These are the activations of a small network on made-up records, seen along a few directions, one row for each record.
Each row is followed by the record's values for the fields ZEG, GIFOD, FEB, DOZU, LUFAB, GUP, TOKU, ZEVA.
A field that a record lacks is written missing.
Other fields move the rows too, some of them a lot.
(in the rows, 500 means zero)
Strong random noise was added to every row along 7 fixed directions; ignore it. To show where, here is one row again and again, with new noise each time:
350,349,491,288,348,555,337,433,403,392,527,489,473,442,517,439,517,668,448,567,395,486,337,428,410,389,495
605,478,665,394,496,584,433,491,375,475,508,577,500,527,526,603,540,722,538,479,389,604,396,326,582,491,485
340,544,498,600,612,443,394,401,726,389,314,518,694,396,621,466,453,680,355,657,681,424,490,756,558,605,345
407,514,551,371,671,485,446,325,576,361,227,497,638,451,538,528,601,683,523,542,431,524,392,626,558,532,408
571,459,546,334,428,506,435,444,375,578,532,508,358,517,489,435,495,536,582,481,364,595,530,224,478,509,532
571,535,590,662,494,554,405,515,535,617,474,525,541,523,526,529,375,712,451,619,695,580,515,423,676,689,273
382,473,502,407,494,455,527,429,502,457,487,443,700,398,531,418,557,547,458,604,517,401,434,578,433,510,427
337,406,563,493,440,436,216,526,594,524,393,460,513,478,586,381,414,554,355,582,677,525,307,521,560,538,252
596,540,595,381,641,503,486,362,461,579,279,474,480,552,455,515,558,596,654,480,407,661,484,350,631,628,372

510,435,540,473,539,598,523,474,394,402,427,508,580,536,507,612,568,681,529,475,420,513,346,530,560,479,463 => ZEG=papad GIFOD=fem FEB=gem DOZU=pasa LUFAB=missing GUP=missing TOKU=gineg ZEVA=nud
450,474,319,492,472,487,509,401,558,432,521,549,340,475,496,426,428,476,513,521,412,427,704,500,367,427,680 => ZEG=papad GIFOD=zek FEB=fum DOZU=vukuz LUFAB=missing GUP=missing TOKU=gineg ZEVA=lano
456,463,536,498,562,348,514,499,553,506,420,438,647,476,598,382,532,353,468,501,564,385,443,589,465,550,406 => ZEG=papad GIFOD=fem FEB=pason DOZU=rimi LUFAB=missing GUP=pil TOKU=gineg ZEVA=nud
427,469,399,624,543,522,381,452,619,482,313,467,381,564,493,503,430,566,480,471,579,572,449,581,592,550,373 => ZEG=reb GIFOD=missing FEB=gem DOZU=vukuz LUFAB=tasul GUP=fep TOKU=gineg ZEVA=mif
437,441,493,450,446,504,627,526,387,519,580,389,653,490,420,476,608,400,537,484,473,430,331,547,433,443,466 => ZEG=papad GIFOD=zek FEB=pason DOZU=rimi LUFAB=missing GUP=missing TOKU=gineg ZEVA=mif
565,508,652,396,463,488,430,630,450,483,626,583,477,499,563,539,522,449,439,456,450,539,429,407,481,398,601 => ZEG=papad GIFOD=bok FEB=pason DOZU=pasa LUFAB=missing GUP=missing TOKU=gineg ZEVA=nud
624,551,483,554,551,585,623,430,469,389,564,608,526,506,515,616,506,667,573,495,377,451,653,523,497,485,646 => ZEG=reb GIFOD=missing FEB=pason DOZU=vukuz LUFAB=kur GUP=pil TOKU=vivu ZEVA=mif
443,486,433,364,418,667,515,410,368,394,507,491,429,501,415,636,604,672,550,465,303,567,382,480,460,404,647 => ZEG=papad GIFOD=fem FEB=pason DOZU=pasa LUFAB=tasul GUP=fep TOKU=vivu ZEVA=nud
568,535,542,417,428,508,483,527,391,640,566,474,378,537,468,490,533,420,560,443,425,625,521,265,495,524,555 => ZEG=papad GIFOD=bok FEB=gem DOZU=pasa LUFAB=missing GUP=missing TOKU=gineg ZEVA=nud
364,501,374,536,418,556,310,415,570,553,360,419,314,507,472,448,422,599,463,542,572,638,481,464,555,601,417 => ZEG=gafeb GIFOD=missing FEB=gem DOZU=pasa LUFAB=tasul GUP=fep TOKU=vivu ZEVA=nud
476,544,552,443,539,322,585,533,527,590,517,427,667,429,534,361,539,239,483,537,582,412,518,531,433,543,439 => ZEG=papad GIFOD=bok FEB=pason DOZU=rimi LUFAB=missing GUP=missing TOKU=vivu ZEVA=nud
521,451,515,479,546,541,593,406,404,549,387,403,644,523,438,516,546,598,602,559,512,523,419,462,572,632,328 => ZEG=papad GIFOD=zek FEB=fum DOZU=rimi LUFAB=missing GUP=missing TOKU=vivu ZEVA=nud
382,486,395,562,452,414,554,487,563,488,535,435,605,436,567,378,479,420,409,553,588,365,539,615,411,535,501 => ZEG=reb GIFOD=missing FEB=gem DOZU=pasa LUFAB=tasul GUP=fep TOKU=gineg ZEVA=nud
564,553,444,826,423,474,564,686,588,674,715,505,530,510,482,431,290,350,398,601,827,390,677,595,541,588,408 => ZEG=gere GIFOD=missing FEB=pason DOZU=pasa LUFAB=missing GUP=missing TOKU=vivu ZEVA=mif
480,534,515,583,597,436,524,499,558,521,385,438,563,534,521,492,549,424,532,426,552,518,437,582,558,541,430 => ZEG=reb GIFOD=missing FEB=gem DOZU=vukuz LUFAB=missing GUP=missing TOKU=vivu ZEVA=mif
441,380,420,373,511,635,637,404,407,370,456,445,677,470,354,570,573,663,566,625,424,390,411,645,462,408,391 => ZEG=papad GIFOD=fem FEB=fum DOZU=vukuz LUFAB=missing GUP=pil TOKU=gineg ZEVA=mif
824,545,721,488,502,601,635,616,249,761,611,483,493,642,361,629,531,505,671,447,481,695,452,167,687,623,364 => ZEG=gafeb GIFOD=missing FEB=pason DOZU=rimi LUFAB=missing GUP=missing TOKU=gineg ZEVA=nud
577,548,679,618,352,426,425,734,475,632,764,554,525,484,653,510,475,423,361,439,615,510,452,335,482,533,588 => ZEG=papad GIFOD=zek FEB=fum DOZU=rimi LUFAB=tasul GUP=pil TOKU=gineg ZEVA=nud
669,418,581,416,527,549,468,520,386,451,500,612,308,612,484,585,500,504,603,361,295,584,495,311,534,395,613 => ZEG=papad GIFOD=zek FEB=pason DOZU=rimi LUFAB=missing GUP=missing TOKU=gineg ZEVA=lano
693,635,547,637,540,598,438,509,548,467,581,712,328,516,557,644,387,724,501,502,483,591,763,364,591,568,674 => ZEG=papad GIFOD=bok FEB=fum DOZU=rimi LUFAB=missing GUP=missing TOKU=vivu ZEVA=mif
422,576,320,561,529,483,589,333,643,429,484,515,545,383,518,434,413,590,472,696,563,380,814,639,411,585,587 => ZEG=reb GIFOD=missing FEB=fum DOZU=vukuz LUFAB=missing GUP=missing TOKU=vivu ZEVA=nud
479,535,528,597,454,377,379,571,607,538,564,547,401,463,651,393,413,347,394,450,575,484,581,449,446,517,590 => ZEG=papad GIFOD=zek FEB=pason DOZU=rimi LUFAB=missing GUP=missing TOKU=vivu ZEVA=nud
539,386,533,502,363,688,290,500,408,346,557,658,265,569,547,649,415,851,440,489,397,612,449,355,556,407,610 => ZEG=reb GIFOD=missing FEB=gem DOZU=rimi LUFAB=missing GUP=missing TOKU=gineg ZEVA=nud
695,642,679,603,537,470,554,637,482,712,572,526,566,527,505,540,466,422,508,499,635,572,547,379,639,616,381 => ZEG=papad GIFOD=fem FEB=pason DOZU=pasa LUFAB=missing GUP=fep TOKU=vivu ZEVA=nud
650,553,689,613,540,499,359,712,526,588,492,605,377,613,577,634,498,462,465,327,547,678,369,399,657,497,483 => ZEG=papad GIFOD=bok FEB=gem DOZU=pasa LUFAB=tasul GUP=pil TOKU=vivu ZEVA=mif
340,377,439,408,394,562,402,448,458,413,446,423,473,477,470,471,512,593,450,535,469,483,323,551,454,441,452 => ZEG=gere GIFOD=missing FEB=pason DOZU=rimi LUFAB=tasul GUP=pil TOKU=gineg ZEVA=nud
682,501,691,576,628,452,423,687,514,413,513,699,405,608,639,634,495,433,483,261,445,547,448,507,596,364,637 => ZEG=gere GIFOD=missing FEB=gem DOZU=pasa LUFAB=missing GUP=missing TOKU=vivu ZEVA=mif
636,599,670,763,638,430,474,721,657,414,567,707,558,530,727,636,471,426,367,333,601,452,474,647,580,436,624 => ZEG=papad GIFOD=zek FEB=pason DOZU=pasa LUFAB=missing GUP=missing TOKU=vivu ZEVA=mif
545,539,694,582,566,376,320,634,596,537,448,582,432,555,674,520,494,412,404,350,573,611,393,450,599,513,489 => ZEG=reb GIFOD=missing FEB=gem DOZU=rimi LUFAB=missing GUP=missing TOKU=gineg ZEVA=nud
499,568,499,352,685,300,527,398,608,458,320,515,436,472,591,397,580,268,574,386,353,516,637,526,429,478,659 => ZEG=reb GIFOD=missing FEB=gem DOZU=pasa LUFAB=missing GUP=missing TOKU=vivu ZEVA=nud
561,530,438,578,516,692,541,428,448,377,501,570,437,538,443,676,508,783,563,496,407,555,556,516,557,481,607 => ZEG=gafeb GIFOD=missing FEB=gem DOZU=vukuz LUFAB=missing GUP=missing TOKU=vivu ZEVA=mif
535,520,467,444,580,558,673,396,442,300,551,611,592,447,518,602,580,647,562,472,289,383,622,567,400,422,716 => ZEG=papad GIFOD=fem FEB=fum DOZU=rimi LUFAB=missing GUP=missing TOKU=gineg ZEVA=mif
539,584,545,564,664,452,432,433,641,516,267,543,453,532,543,539,435,560,507,488,547,595,581,539,634,620,434 => ZEG=papad GIFOD=fem FEB=fum DOZU=pasa LUFAB=tasul GUP=fep TOKU=gineg ZEVA=nud
512,484,479,460,643,510,491,420,538,455,273,479,458,578,441,514,532,499,607,448,450,567,478,558,599,509,410 => ZEG=reb GIFOD=missing FEB=gem DOZU=pasa LUFAB=missing GUP=missing TOKU=vivu ZEVA=mif
651,481,581,511,493,566,464,558,452,526,556,594,451,569,474,551,407,625,533,531,505,545,561,380,602,517,443 => ZEG=reb GIFOD=missing FEB=fum DOZU=pasa LUFAB=kur GUP=fep TOKU=gineg ZEVA=mif
461,345,536,348,571,420,420,486,512,395,382,515,539,509,557,417,504,456,509,482,431,426,384,545,458,395,395 => ZEG=papad GIFOD=bok FEB=fum DOZU=vukuz LUFAB=kur GUP=pil TOKU=gineg ZEVA=mif
579,519,534,509,545,528,513,412,460,508,442,529,494,519,530,530,507,656,553,505,438,564,550,407,562,592,477 => ZEG=reb GIFOD=missing FEB=gem DOZU=rimi LUFAB=kur GUP=fep TOKU=gineg ZEVA=nud
402,552,386,591,505,440,450,380,631,470,396,473,446,454,611,432,460,533,468,496,527,488,610,538,437,609,594 => ZEG=papad GIFOD=zek FEB=fum DOZU=vukuz LUFAB=tasul GUP=pil TOKU=vivu ZEVA=nud
399,426,465,382,621,387,585,355,516,492,268,365,642,482,487,373,577,401,596,522,485,429,436,591,485,566,329 => ZEG=reb GIFOD=missing FEB=fum DOZU=rimi LUFAB=missing GUP=missing TOKU=vivu ZEVA=nud
514,426,515,565,526,462,170,524,666,544,314,567,211,600,532,436,307,478,452,496,626,632,506,459,645,523,323 => ZEG=reb GIFOD=missing FEB=pason DOZU=rimi LUFAB=kur GUP=pil TOKU=vivu ZEVA=mif
553,556,625,388,616,629,475,449,473,364,363,572,518,556,451,741,638,753,582,431,336,645,357,513,617,451,542 => ZEG=reb GIFOD=missing FEB=fum DOZU=vukuz LUFAB=tasul GUP=pil TOKU=gineg ZEVA=tuk
634,513,569,524,364,755,656,608,265,563,747,501,623,526,304,719,535,746,565,578,503,544,417,403,578,476,446 => ZEG=gafeb GIFOD=missing FEB=fum DOZU=vukuz LUFAB=tasul GUP=fep TOKU=vivu ZEVA=mif

Here are new rows. What are their fields?
436,624,489,657,487,522,513,537,633,441,601,566,619,400,577,566,457,595,350,617,643,432,583,683,500,527,570 => ZEG=reb GIFOD=missing FEB=pason DOZU=pasa LUFAB=missing GUP=missing TOKU=vivu ZEVA=nud
389,466,441,448,462,641,563,396,418,363,496,457,640,446,451,613,599,766,498,598,426,476,392,602,477,468,504 => ZEG=reb GIFOD=missing FEB=gem DOZU=vukuz LUFAB=missing GUP=missing TOKU=gineg ZEVA=nud
636,545,566,466,501,398,594,514,395,524,597,545,407,521,655,504,624,356,574,232,261,538,549,278,387,494,826 => ZEG=papad GIFOD=zek FEB=gem DOZU=rimi LUFAB=tasul GUP=pil TOKU=gineg ZEVA=nud
395,471,447,439,411,478,428,482,489,496,528,456,424,477,518,446,520,465,463,497,469,512,473,466,422,452,561 => ZEG=reb GIFOD=missing FEB=gem DOZU=vukuz LUFAB=missing GUP=missing TOKU=gineg ZEVA=nud
453,528,404,663,273,497,402,573,555,643,711,483,317,474,526,408,320,444,363,566,655,505,652,406,431,551,564 => ZEG=reb GIFOD=missing FEB=pason DOZU=vukuz LUFAB=tasul GUP=pil TOKU=gineg ZEVA=nud
310,420,359,207,459,692,571,246,349,312,383,374,556,448,320,567,676,764,617,609,243,510,338,563,415,404,519 => ZEG=reb GIFOD=missing FEB=pason DOZU=vukuz LUFAB=missing GUP=missing TOKU=gineg ZEVA=nud
389,479,469,438,316,431,366,557,512,572,630,450,355,458,543,378,450,340,389,485,517,510,493,402,360,446,584 => ZEG=papad GIFOD=fem FEB=pason DOZU=vukuz LUFAB=tasul GUP=pil TOKU=gineg ZEVA=nud
517,553,477,473,709,522,545,277,541,519,153,439,477,556,426,559,582,594,679,468,407,635,515,498,630,648,411 => ZEG=papad GIFOD=zek FEB=fum DOZU=rimi LUFAB=missing GUP=missing TOKU=gineg ZEVA=nud
556,434,453,553,432,447,634,574,408,625,645,440,502,535,475,393,494,308,545,450,520,436,526,405,434,508,467 => ZEG=reb GIFOD=missing FEB=gem DOZU=rimi LUFAB=missing GUP=missing TOKU=gineg ZEVA=mif
357,576,471,518,484,451,336,460,660,450,430,513,476,407,600,461,465,559,362,557,598,509,522,564,481,557,526 => ZEG=papad GIFOD=bok FEB=fum DOZU=rimi LUFAB=tasul GUP=fep TOKU=vivu ZEVA=nud
394,574,518,426,526,378,698,520,493,526,556,366,823,374,505,439,697,298,464,506,547,378,394,655,387,492,499 => ZEG=gafeb GIFOD=missing FEB=gem DOZU=rimi LUFAB=tasul GUP=fep TOKU=vivu ZEVA=nud
585,598,547,483,599,439,307,454,602,515,355,605,190,558,581,506,457,471,534,376,405,677,619,341,567,541,643 => ZEG=papad GIFOD=bok FEB=pason DOZU=rimi LUFAB=missing GUP=missing TOKU=gineg ZEVA=nud
353,399,451,341,342,663,410,423,378,370,511,474,455,466,440,568,591,742,489,525,347,545,300,465,420,394,594 => ZEG=papad GIFOD=zek FEB=fum DOZU=rimi LUFAB=tasul GUP=pil TOKU=gineg ZEVA=nud
548,388,536,334,465,525,457,421,358,506,438,479,377,547,480,468,514,559,624,455,338,584,453,279,506,493,491 => ZEG=reb GIFOD=missing FEB=fum DOZU=rimi LUFAB=missing GUP=missing TOKU=vivu ZEVA=nud
307,363,540,337,369,507,372,518,425,405,536,462,568,453,535,469,561,546,397,521,470,451,241,517,410,377,459 => ZEG=papad GIFOD=fem FEB=fum DOZU=rimi LUFAB=missing GUP=missing TOKU=gineg ZEVA=nud
430,487,452,575,535,448,451,433,588,493,343,439,518,505,545,447,472,521,472,515,599,505,477,570,555,607,381 => ZEG=reb GIFOD=missing FEB=gem DOZU=rimi LUFAB=tasul GUP=fep TOKU=vivu ZEVA=nud
516,499,394,565,628,473,660,408,561,525,377,435,579,519,413,437,481,423,587,565,555,427,602,619,531,595,361 => ZEG=reb GIFOD=missing FEB=pason DOZU=rimi LUFAB=missing GUP=missing TOKU=gineg ZEVA=mif
647,525,601,777,485,382,660,744,525,615,758,570,683,496,630,465,422,290,411,456,718,326,565,515,493,529,468 => ZEG=papad GIFOD=zek FEB=fum DOZU=rimi LUFAB=missing GUP=missing TOKU=vivu ZEVA=mif
472,587,571,535,547,325,478,557,626,570,514,488,576,435,632,396,486,331,427,505,621,457,561,520,469,559,490 => ZEG=reb GIFOD=missing FEB=fum DOZU=vukuz LUFAB=missing GUP=missing TOKU=vivu ZEVA=nud
545,502,550,354,510,416,409,513,497,474,509,570,348,517,538,443,524,378,545,394,355,538,524,388,452,405,622 => ZEG=reb GIFOD=missing FEB=pason DOZU=rimi LUFAB=kur GUP=fep TOKU=vivu ZEVA=mif
497,513,469,705,480,574,539,484,502,438,538,529,586,497,581,576,460,709,437,526,562,464,514,559,521,574,521 => ZEG=papad GIFOD=zek FEB=gem DOZU=vukuz LUFAB=missing GUP=missing TOKU=gineg ZEVA=nud
